These are the activations of a small network on made-up records, seen along a few directions, one row for each record.
After each row come some of the record's fields: K, L, S, J.
A field that a record lacks is written none.
Other fields move the rows too, some of them a lot.
(in the rows, 500 means zero)
Random noise pushes rows far along 11 fixed directions. That doesn't count. These rows show it; they differ only by the noise:
[391 563 514 483 407 524 323 510 527 475 727 712 405 561 307 568 744 497
 251 541 661 378 398 441 755 546 429 578 371 420 493 623 503]
[402 486 576 491 340 336 459 617 833 535 306 330 566 336 543 582 417 526
 527 539 464 489 344 668 769 728 617 386 489 504 617 601 322]
[491 362 504 450 396 490 509 497 512 628 457 325 530 429 706 618 374 441
 546 373 411 492 487 588 472 463 359 583 540 613 436 352 432]
[581 435 338 421 264 476 426 401 493 507 444 348 723 463 597 787 600 546
 560 456 391 453 405 582 577 300 301 456 441 719 378 588 289]
[604 584 551 571 320 371 431 371 673 676 595 512 561 587 461 544 391 465
 343 435 465 501 365 451 918 768 406 546 517 462 345 685 564]
[359 452 556 610 540 675 715  96 436 485 686 459 452 653 381 469 393 213
 351 499 468 502 513 417 857 615 749 423 510 322 519 623 517]
[309 392 657 584 480 521 351 644 308 375 741 174 715 674 358 763 732 226
 647 554 522 441 625 844 621 477 512 420 398 551 570 353 289]
[543 404 592 465 607 352 518 379 705 563 413 648 582 275 515 612 252 442
 545 490 463 731 435 485 366 539 558 556 575 503 470 627 345]
[722 689 505 441 435 588 455 402 545 204 226 508 545 437 346 535 630 673
 488 543 553 458 485 374 499 486 626 378 387 312 404 490 634]
[517 621 572 472 557 611 428 515 445 301 486 664 356 490 302 452 691 570
 342 568 680 417 549 415 482 527 593 525 413 275 519 446 681]
[319 372 648 510 267 225 283 817 728 712 388 329 557 326 603 616 392 543
 544 403 525 387 318 842 765 744 443 577 547 686 646 469 271]
[719 639 678 512 560 375 352 533 613 493 415 764 476 409 345 456 409 606
 409 480 619 609 452 365 427 711 495 623 501 326 366 511 688]
[753 586 576 535 580 519 455 582 345 345 264 648 660 407 327 493 520 614
 617 612 552 720 398 311  99 557 583 372 322 411 367 446 510]

[506 474 625 447 536 513 225 422 458 337 609 703 418 449 358 583 510 472
 512 279 636 413 580 434 416 328 478 760 565 520 419 397 462] | <K:k2 L:l1 S:s2 J:j1>
[557 631 619 449 452 401 244 356 752 289 573 488 520 538 321 691 610 468
 444 394 575 369 591 588 865 507 488 602 590 380 428 598 562] | <K:none L:none S:none J:j5>
[477 539 360 661 475 380 639 603 408 744 639 403 557 638 565 458 589 427
 348 748 449 584 512 632 653 747 408 382 554 552 564 795 519] | <K:k2 L:l1 S:s1 J:j2>
[441 494 608 553 563 524 520 531 544 428 642 421 633 588 399 565 477 283
 661 574 458 680 494 467 462 552 640 384 364 451 474 466 335] | <K:k2 L:l1 S:s1 J:j1>
[568 478 571 626 491 491 409 744 161 725 683 391 399 710 637 362 493 438
 429 394 509 426 630 561 404 658 182 666 607 547 399 227 776] | <K:k2 L:l1 S:s1 J:j1>
[500 445 439 542 509 447 567 440 341 618 430 555 535 482 511 466 462 583
 453 511 506 451 480 645 551 487 483 512 608 615 594 621 524] | <K:k1 L:l1 S:s1 J:j4>
[460 527 360 566 422 514 674 283 626 601 543 718 602 516 386 459 422 472
 407 665 444 684 170 237 727 631 660 305 335 521 481 928 283] | <K:k1 L:l2 S:s2 J:j1>
[451 563 567 363 580 533 573 590 850 502 566 432 235 468 689 428 438 443
 414 485 455 509 661 437 459 544 432 594 540 282 509 298 711] | <K:k2 L:l1 S:s2 J:j3>
[462 487 457 384 427 535 330 352 538 232 436 581 600 408 343 730 689 592
 563 435 547 341 438 567 592 178 548 476 441 583 547 583 274] | <K:k2 L:l2 S:s1 J:j2>
[568 435 371 444 329 466 330 513 424 538 484 543 707 509 509 624 583 645
 631 407 405 500 283 396 442 278 274 435 363 783 341 564 275] | <K:k1 L:l1 S:s1 J:j4>
[457 491 576 502 723 448 414 441 510 404 782 668 650 561 277 732 670 285
 462 687 532 696 576 544 457 424 422 479 441 412 467 690 401] | <K:k1 L:l2 S:s1 J:j4>
[384 533 393 272 437 507 332 793 688 280 500 462 374 324 578 710 838 570
 536 581 643 382 654 646 266 223 419 624 422 540 595 375 345] | <K:k2 L:l1 S:s2 J:j3>
[528 381 404 495 457 321 559 599 471 744 389 339 653 408 739 600 416 560
 579 519 379 538 497 781 407 476 310 513 632 728 564 533 405] | <K:k2 L:l1 S:s1 J:j3>
[677 613 511 384 572 617 462 471 525 378 385 579 296 443 562 408 539 634
 371 441 522 477 579 273 300 457 384 558 499 271 351 300 847] | <K:k2 L:l1 S:s1 J:j1>
[708 681 479 497 631 259 500 378 813 515 471 778 494 368 405 509 464 593
 294 694 554 669 573 460 561 691 516 532 673 330 467 934 640] | <K:k2 L:l2 S:s2 J:j1>
[624 446 579 560 661 371 511 484 477 514 558 473 851 509 449 728 465 335
 685 640 360 824 495 574 284 479 405 372 452 544 391 587 334] | <K:k2 L:l2 S:s1 J:j2>
[726 592 404 508 680 477 621 547 328 598 423 633 350 491 608 323 484 666
 351 585 549 522 735 499 221 510 352 636 698 438 479 499 902] | <K:k1 L:l2 S:s1 J:j1>
[604 605 423 480 465 526 489 544 549 546 639 671 511 568 441 508 620 527
 409 583 559 571 423 313 472 524 380 542 335 436 336 549 563] | <K:k2 L:l2 S:s1 J:j1>
[536 423 305 549 437 584 791 477 338 637 411 265 515 562 733 379 384 525
 599 506 372 466 561 569 407 451 523 419 566 671 563 463 472] | <K:k2 L:l2 S:s2 J:j2>
[734 647 416 273 229 652 330 415 586 374 364 251 372 521 737 656 674 631
 361 237 448 215 627 410 618 290  97 678 508 392 187 142 877] | <K:k2 L:l1 S:s1 J:j4>
[609 562 383 611 615 491 587 526 199 569 641 487 485 699 472 383 629 549
 429 620 514 427 750 644 452 467 401 497 654 566 569 610 705] | <K:k2 L:l2 S:s1 J:j4>
[398 465 447 433 479 434 415 638 641 661 774 520 466 579 593 585 618 469
 393 549 446 489 463 527 606 466 199 526 457 564 476 556 476] | <K:k1 L:l2 S:s1 J:j4>
[469 575 535 332 306 724 408 469 852 234 541 243 376 527 600 630 531 322
 574 323 449 425 502 239 611 417 502 518 308 323 282 173 453] | <K:k2 L:l2 S:s2 J:j1>
[623 479 537 588 607 358 378 535 232 616 583 794 670 488 352 573 549 544
 461 577 600 625 457 549 289 517 350 605 527 602 451 626 484] | <K:k2 L:l2 S:s2 J:j1>
[421 300 593 449 688 666 531 222 241 362 556 350 432 489 616 639 436 273
 548 305 442 411 795 639 341 198 466 643 724 472 501 205 586] | <K:k2 L:l1 S:s1 J:j1>
[531 524 447 498 434 486 390 522 374 530 526 684 411 443 473 504 579 561
 380 450 648 414 493 479 454 475 413 709 549 563 460 528 531] | <K:k2 L:l1 S:s2 J:j1>
[318 381 510 454 359 392 392 618 666 797 816 599 472 516 581 609 495 409
 395 424 521 490 302 538 668 541 253 682 401 643 471 520 318] | <K:k2 L:l1 S:s2 J:j2>
[559 513 561 504 557 502 408 736 379 366 450 351 574 495 487 557 603 475
 678 555 503 561 648 580 187 450 488 460 456 511 490 309 466] | <K:k2 L:l1 S:s1 J:j3>
[466 471 693 546 646 263 270 669 543 560 662 643 483 391 425 622 486 357
 431 508 676 602 667 693 388 653 424 789 672 461 507 524 485] | <K:k2 L:l1 S:s2 J:j1>
[372 472 501 500 493 427 582 587 665 444 372 322 667 464 464 538 535 547
 681 636 424 514 431 712 625 511 691 264 421 564 702 593 290] | <K:k1 L:l1 S:s1 J:j3>
[395 548 391 410 650 554 628 645 706 453 654 575 252 458 598 413 631 443
 385 695 529 584 646 406 294 467 489 501 485 376 590 559 515] | <K:k2 L:l1 S:s2 J:j2>
[412 389 386 385 499 440 546 506 690 625 748 389 571 522 706 694 510 352
 611 499 353 597 588 597 419 273 296 551 514 680 468 517 281] | <K:k2 L:l1 S:s1 J:j3>
[441 467 572 520 477 239 346 764 661 471 425 242 755 429 498 703 586 499
 696 618 431 543 554 877 562 541 474 379 547 640 625 604 270] | <K:k1 L:l1 S:s1 J:j3>
[412 543 494 535 403 477 481 758 556 532 582 203 542 644 589 532 686 447
 495 624 394 446 492 653 679 622 349 317 411 487 553 450 508] | <K:k2 L:l1 S:s1 J:j2>
[659 509 517 515 219 523 432 522 426 510 255 135 711 589 591 552 398 623
 729 269 385 325 402 601 690 495 456 444 438 652 370 249 510] | <K:k1 L:l2 S:s1 J:j4>
[757 677 374 484 419 331 425 559 662 612 562 520 626 571 570 603 627 578
 400 618 419 616 495 452 560 568 160 490 502 504 289 712 628] | <K:k2 L:l1 S:s1 J:j4>
[534 378 723 633 437 272 228 558 311 647 518 544 814 471 337 705 367 415
 648 347 573 553 365 742 557 617 448 666 530 713 427 481 290] | <K:k2 L:l2 S:s1 J:j1>
[489 475 628 495 603 504 349 346 375 358 502 638 541 495 303 561 596 572
 450 436 544 417 496 537 552 388 505 484 510 438 539 509 562] | <K:k2 L:l1 S:s1 J:j2>

Which values does each new row have?
[336 335 715 521 646 430 494 410 716 686 657 765 490 389 489 511 177 270
 489 421 438 758 232 300 487 647 516 560 457 443 466 519 309] | <K:k2 L:l2 S:s1 J:j1>
[519 513 655 498 509 328 472 361 786 468 338 334 527 389 531 582 286 447
 503 397 458 456 623 706 776 630 612 548 732 383 560 549 563] | <K:k2 L:l1 S:s1 J:j4>
[520 445 241 364 399 575 606 319 437 581 367 684 264 346 706 406 463 737
 330 370 528 312 485 407 406 250 404 658 643 647 548 565 566] | <K:k2 L:l1 S:s2 J:j2>
[406 373 425 526 351 569 552 312 371 632 517 381 423 510 629 507 394 436
 394 336 477 320 497 553 735 483 478 605 636 601 502 494 498] | <K:k2 L:l2 S:s1 J:j1>
[307 395  76 339 263 644 752 368 656 660 634 394 448 501 800 616 610 468
 399 580 361 434 373 449 674 229 348 450 400 737 521 709 238] | <K:k1 L:l2 S:s2 J:j1>
[499 574 358 491 656 318 601 690 674 688 707 696 324 497 605 380 578 558
 329 728 561 596 668 581 387 581 370 600 655 510 624 774 587] | <K:k2 L:l1 S:s2 J:j2>
[371 468 519 470 662 658 601 688 376 331 576 335 411 526 521 518 673 334
 583 655 563 529 724 597 218 403 600 436 419 373 596 271 499] | <K:k2 L:l1 S:s1 J:j4>
[511 499 354 440 523 625 771 161 480 634 619 643 291 536 603 384 350 489
 350 380 546 398 645 450 558 349 564 760 650 497 519 519 662] | <K:k2 L:l1 S:s2 J:j3>
[647 618 622 567 543 338 334 480 437 275 418 549 700 476 195 654 600 563
 593 534 702 427 684 788 548 494 698 586 593 472 569 601 478] | <K:k2 L:l2 S:s2 J:j2>
[656 576 354 514 556 466 615 633 492 581 586 395 597 608 629 490 607 509
 560 692 359 666 568 491 299 485 290 357 469 551 423 545 558] | <K:k2 L:l1 S:s1 J:j1>
[286 381 473 496 447 565 479 657 407 593 470 809 363 315 460 423 495 505
 401 535 670 559 186 289 298 558 574 566 312 557 570 505 252] | <K:k2 L:l2 S:s2 J:j2>
[263 384 470 437 618 487 555 531 638 504 659 498 379 443 585 536 555 412
 449 587 484 462 610 645 505 399 497 499 598 528 717 568 382] | <K:k2 L:l2 S:s2 J:j1>
[432 457 555 345 628 558 503 480 653 508 575 612 295 382 613 546 493 423
 356 441 534 531 596 434 360 402 365 705 528 348 454 348 631] | <K:k2 L:l1 S:s1 J:j2>
[453 588 331 595 333 531 526 693 415 584 565 548 462 597 460 363 658 535
 403 692 550 545 310 304 537 693 514 355 316 549 477 691 402] | <K:k1 L:l1 S:s2 J:j3>
[463 589 506 541 640 615 724 620 620 503 837 191 535 814 585 472 602 204
 556 736 344 714 689 470 501 618 446 312 351 307 429 395 612] | <K:k1 L:l1 S:s2 J:j1>
[449 563 597 589 590 590 552 456 398 459 460 673 181 525 373 156 397 574
 333 428 649 327 557 379 587 675 742 558 620 328 635 455 756] | <K:k2 L:l2 S:s1 J:j2>
[389 409 506 499 410 430 586 426 770 783 585 670 491 436 574 455 196 426
 484 402 476 627 216 351 675 648 547 624 438 593 457 613 305] | <K:k1 L:l2 S:s2 J:j1>
[736 554 452 490 183 421 376 453 649 409 106 194 774 409 600 659 388 600
 699 385 308 530 277 406 631 571 461 286 435 601 261 533 345] | <K:k1 L:l1 S:s1 J:j4>
[565 554 493 549 480 321 549 503 776 660 725 421 571 555 590 611 409 286
 444 596 427 701 566 503 617 707 389 544 553 447 363 699 444] | <K:k2 L:l1 S:s2 J:j2>
